Each row below is a small network's average activation on inputs in which a field has the value named, seen along a few directions.
Values that are neighbours, or in one group, have similar rows; names and order tell nothing.
In the rows, 128 means zero.

Other fields vary at random and push rows far along one fixed direction, the same in every table; ignore that.

B, 11 values:
b1: [177 158 203  94 139 193 176 169 145  87]
b5: [134 135 157 134 137 114 152 142 129 112]
b8: [128 113  88 134 184  97 139 125 119 135]
b4: [126 118 130 126 173  87 127 125 100 119]
b11: [131 145 143 142  68 154 121 131 135 121]
b9: [106  97  60 165 162  46 101  67  71 129]
b6: [106 105 101 134 119 122 103 107 129 155]
b7: [161 148 177  86 194 177 158 193 156 144]
b3: [ 94 101  54 181  16  61  78  45  91 135]
b10: [112 109  95 132  87 124  90 108 145 146]
b2: [133 179 199  79 129 232 162 196 188 124]
The values of B form a ring.
Going along B from b6 by way of its neighbour b10, in what order are b1, b8, b11, b7 met?
Answer: b11, b1, b8, b7
List every value one step from b4, in the order listed.
Answer: b5, b9

J, 7 values:
j1: [116 103  99 141 151  82 123  94 103 130]
j4: [152 163 179 101 139 192 148 184 162 134]
j2: [137 141 150 116 142 149 135 152 138 129]
j3: [174 196 229  86 144 244 179 221 187 125]
j7: [ 97  78  55 158 122  42  97  59  85 126]
j5: [109 115  94 154  61 101 100  93 113 124]
j6: [110 100  90 140 137  85 114  94 107 128]
The values of J form a line.
List every value one step from j1, in the order listed.
Answer: j7
List every value one step from j3, in the order listed.
Answer: j4, j5
